Each row below holds a small network's activations on one input, seen along a few directions.
Each table varies a few parts of the input and shows all the possible inputs, shuffled.
Descriptions start from the smaller parts, as in this example, which fits no table here: one of 8 places around a ring, together with either a single point or (one of 2 separate values, together with one of 4 places along a line) or one of 9 places along a line.
Shared parts are said once, and a part with two or three values counts as separate values.
(in the rows, 128 means zero)

Other details of the inputs shift rows strongly along three fixed directions, in all tables alike. That doesn't count.

Rows:
x1: [142 123 120 124 151 134 131 145 145 128 125 111]
x2: [126 122 109 116 152 112 133 111 127 137 127 135]
x3: [109 137 145 131  91 128 118 118 100 123 132 140]
x4: [142 127 116 111 145 128 117 127 128 118 127 117]
x5: [139 126 125  91 132 116 110 133 101 105 129  96]
x6: [119 135 141 147  87 132 115 110 106 127 128 158]
x7: [132 118 135  97 135 117 126 151 115 106 131  85]
x8: [131 124 125 122 152 128 136 138 144 128 129 110]
x9: [134 122 111 153 172 134 155 120 177 167 129 161]
x10: [122 114 107 105 141 112 122 115 113 125 124 120]
x11: [155 147 137 103 145 119 122 160 123 104 134  96]
x12: [117 104 101 112 126 117 118 108 103 123 119 132]
x13: [130 134 126 107 146 122 125 139 126 106 131 103]
x14: [123 113 124 105 136 115 126 130 117 129 124 104]
x15: [123 147 156 154 118 145 138 138 147 134 133 138]
x16: [120 131 146 140 111 127 134 129 121 139 128 135]
x17: [140 165 149 163 125 146 138 128 151 144 140 165]
x18: [120 116 113 135 157 130 143 116 158 149 126 137]
x19: [120 146 140 158 121 139 139 117 141 143 136 167]
x20: [127 150 149 154 108 137 134 135 132 127 136 155]
x21: [143 172 174 134 108 135 137 185 123  88 144 106]
x22: [141 135 112 128 163 120 137 124 145 139 130 139]
x23: [109 137 156 105  84 124 107 138  81  84 134  92]
x24: [122 144 155 121  90 122 115 148  91  99 131 114]
x25: [135 118 116 130 155 118 140 131 144 146 122 129]
x26: [136 161 158 147 107 130 136 159 120 113 135 133]
x27: [134 119 120 117 144 131 122 126 135 136 126 112]
x28: [133 103 102 123 145 133 121 117 137 142 118 125]
x29: [113 100 104  98 115 125 100  94  92 111 122 116]
x30: [107  94  87 125 141 125 126  69 130 148 122 163]
x31: [139 131 116 118 150 129 124 131 136 118 130 120]
x32: [111  88 102 106 125 120 118 111 109 123 113 109]
x33: [114 144 149 136  99 137 120 123 115 112 133 131]
x34: [128 147 143 153 113 138 137 139 132 125 134 151]
x35: [133 145 156 148 114 134 133 145 130 135 133 132]
x36: [140 152 149 174 132 142 148 142 165 157 132 162]
x37: [138 165 150 165 123 152 135 127 154 141 139 164]
x38: [121 106 111  91 124 103 113 117  88 108 120 105]
x39: [130 152 139 138  74 144 125 129 137 119 140 135]
x40: [100 120 133 108  33 134  93  89  80 103 134 120]
x41: [ 98  98 120 154  90 137 121  86 118 155 119 172]
x42: [103  76  94 106 118 109 112  88  97 141 112 127]
x43: [118 125 142 145 105 130 128 130 122 137 125 139]
x44: [126 105 108 126 148 126 137 123 140 137 122 127]
x45: [140 115 124 111 138 122 119 137 123 127 123 103]
x46: [145 175 174 140 105 129 135 180 114 100 136 115]
x47: [142 141 123 118 159 119 135 131 138 132 132 127]
x48: [140 142 117 135 161 133 142 140 157 125 129 133]
x49: [ 95  94 115 150  92 136 120  83 119 151 119 168]
x50: [135 128 129 126 160 126 146 140 152 142 132 123]
x51: [145 126 125 121 149 130 126 145 143 130 127 108]
x52: [139 168 153 137  82 142 130 143 145 113 148 128]
x53: [131 112 123 103 138 126 118 132 119 118 126  96]
x54: [120 126 143 144 102 132 128 138 118 132 123 133]
x55: [151 140 131 101 136 120 117 157 112 102 130  94]
x56: [120 121 102 132 158 126 137 109 149 136 127 142]
x57: [131 107 113 114 139 128 116 119 125 134 122 112]
x58: [150 137 120 113 151 130 123 147 133 115 128 110]
x59: [ 84  96 108 142  81 133 108  67 101 134 118 171]
x60: [139 132 138 105 145 128 123 152 127 113 132  87]
x61: [133 106 114 109 139 117 122 134 114 127 117 105]
x62: [132 125 103  91 126 121 123 109 137 123 138 106]
x63: [127 122 113 117 149 121 132 121 132 121 130 126]
x64: [131 129 126  99 137 107 124 138 105 109 129 103]
x65: [116 100  94 142 159 129 141 101 162 160 118 155]
x66: [124  99 112 108 135 120 125 130 115 124 120 108]
x67: [127 146 160 149 107 141 131 151 137 121 131 127]
x68: [138 141 153 151 105 143 126 147 129 132 127 133]
x69: [125 119 116 101 138 119 117 129 116 102 125 102]
x70: [128 118 105 119 153 121 134 118 140 127 129 135]
x71: [113 133 140 135  95 134 121 129 107 105 127 130]
x72: [129 111 113 124 147 130 132 132 140 130 121 116]
x73: [125 132 136 169 117 152 134 118 156 153 127 165]
x74: [138 131 129 129 156 120 143 142 144 143 126 121]
x75: [115 111 132 133  96 134 111 101 106 140 122 137]
x76: [138 152 157 162 118 137 146 159 142 138 129 140]
x77: [129 154 151 148 110 128 133 137 120 126 133 142]
x78: [133 124 121 129 159 120 144 128 145 150 125 131]
x79: [128 101 106 113 140 122 119 110 123 142 120 120]
x80: [130 127 113 112 150 130 123 116 132 124 130 123]
x81: [145 169 162 150 112 136 134 163 127 113 136 134]
x82: [136 137 126 119 152 121 135 139 136 122 133 124]
x83: [ 91 101 127 147  83 136 117  87 109 140 119 154]
x84: [104 108 118 165 105 138 128  75 131 174 120 184]
x85: [143 136 116 121 154 133 129 141 141 118 129 120]
x86: [142 140 132 108 143 109 130 151 117 110 128 106]
x87: [136 171 157 162 126 134 147 140 145 138 138 158]
x88: [137 120 116 131 156 121 144 138 144 144 123 128]
x89: [136 129 128 130 161 129 149 138 158 140 133 127]
x90: [144 136 122 115 149 129 122 135 133 120 132 117]
x91: [134 126 132 117 144 116 137 142 128 132 127 113]
x92: [116 125 137 152 112 133 134 119 130 148 126 150]
Each input here is: one of 4 places along a line, together with either a single point or (one of 2 separate values, together with one of 11 places around a ring).
The inputs of x74 and x76 match in every part but the place on the line of 4. If x5 is changed in the same way as x74 into x76, which row does it become?
Answer: x55
The inputs of x61 and x35 match in every part but the place on the line of 4. If x21 is changed in the same way as x61 into x35, which row does it become?
Answer: x63
The inputs of x87 and x86 match in every part but the place on the line of 4. If x15 is changed in the same way as x87 into x86, which row does it become?
Answer: x67
Change only the choice among 2 separate values in x20. List by row number the other rows that result.
Answer: x41
Change only the choice among 2 separate values in x92. List by row number the other rows that result.
Answer: x10
Change only the place on the ring of 11 in x15. List by row number the other rows that result.
Answer: x14, x16, x18, x27, x50, x60, x75, x78, x84, x89

Rows:
x93: [135 126  88 125 175 126 142 117 163 130 129 141]
x94: [112 107 108  84 103 118 112 108 105 102 131  93]
x95: [ 91 141 164 132  31 137 105 112  80  96 139 131]
x96: [153 121 123 131 172 143 133 159 157 136 121 103]
x97: [121 178 175 150  95 131 136 163 112  92 137 138]
x98: [149 139 100 135 182 147 138 132 180 129 131 130]
x99: [150 116 118 133 180 129 138 154 150 140 119 117]
x100: [126 160 173 174 108 131 143 164 125 131 126 153]
x101: [128 171 193 157 109 124 147 176 123 126 138 125]
x102: [125  81 126 101 109 129  93 132  78 109 111  86]
x103: [140 130  94 122 165 137 139 124 175 129 131 126]
x104: [107  73 102  99 119 108 117 101  98 139 116 106]
x105: [136 107  97  88 112 107  91  86  72 125 120 129]
x106: [150 148 129 104 171 128 129 165 135  88 134  90]
x107: [102  66  85 124 130 112 119  85  99 152 102 151]
x108: [139  96  86 147 174 131 145 113 176 175 113 155]
x109: [155 148 153 105 164 104 155 195 135 116 136  77]
x110: [155 149 130 109 164 135 126 166 146  92 137  90]
x111: [107 160 148 188 107 149 154 100 162 158 144 205]
x112: [168 187 169 169  83 158 118 143 140 140 146 165]
x113: [128 141 153 192  96 163 137 135 160 160 126 171]
x114: [138 145 113 125 184 117 140 138 143 116 128 134]
x115: [115 144 157 193 118 144 156 118 162 179 130 192]
x116: [159 140 152  96 153 121 142 190 147 113 133  54]
x117: [143 146 118 118 180 125 138 152 142 106 135 118]
x118: [148 127 139 113 161 123 141 162 156 139 132  89]
x119: [120 147 148 209 130 147 149 122 150 171 121 208]
x120: [108  89 112 103 126  95 125 110  92 135 118 116]
x121: [138 142 126 101 159 128 138 143 157 113 142  97]
x122: [102  60  90 109 107 116 114  78 105 153 109 124]
x123: [140 137 107 116 159 134 147 132 178 129 142 116]
x124: [ 94 147 183 132  28 152 101 122  87  94 143 112]
x125: [ 86  84  62 126 139 108 132  40 126 159 118 186]
x126: [130 159 188 164  86 151 136 159 144 141 138 124]
x127: [128 100 138  94 125 111 105 154  69  96 112  79]
x128: [151 118 119  67  89 120  72 117  65  98 123  77]
x129: [128 161 194 158  95 140 142 165 135 135 140 123]
x130: [134 122  86 131 167 135 138 108 175 139 128 148]
x131: [107 166 198 103  29 122 104 162  51  51 143  81]
x132: [ 94 101  96 101 134 106 123  78 101 125 123 136]
x133: [132 130  89 131 182 121 149 114 166 138 131 157]
x134: [116 129 127 180  39 153  94  52  96 165 124 221]
x135: [147 118 120 121 170 120 141 160 145 133 121 107]
x136: [ 98  97  99  97 123 119 116  80 114 124 128 125]
x137: [128 106  85 103 127 103 101  73  82 142 115 155]
Describe the family of inputs behind these rows.
Answer: one of 5 places along a line, together with either a single point or (one of 2 separate values, together with one of 4 places along a line)
The inputs of x126 and x101 match in every part but the place on the line of 5. If x98 is changed in the same way as x126 into x101, which row does it become?
Answer: x114
The inputs of x136 and x124 match in every part but the place on the line of 5. If x135 is changed in the same way as x136 into x124, which row does it become?
Answer: x113
Change only the place on the line of 4 in x131. List by row number the other rows that result.
Answer: x111, x117, x133
Change only the place on the line of 5 in x134. List by row number the other rows that result.
Answer: x105, x112, x128, x137
Which other rows agree with x122 in the place on the line of 5? List them by row number.
Answer: x94, x102, x108, x110, x112, x118, x121, x130
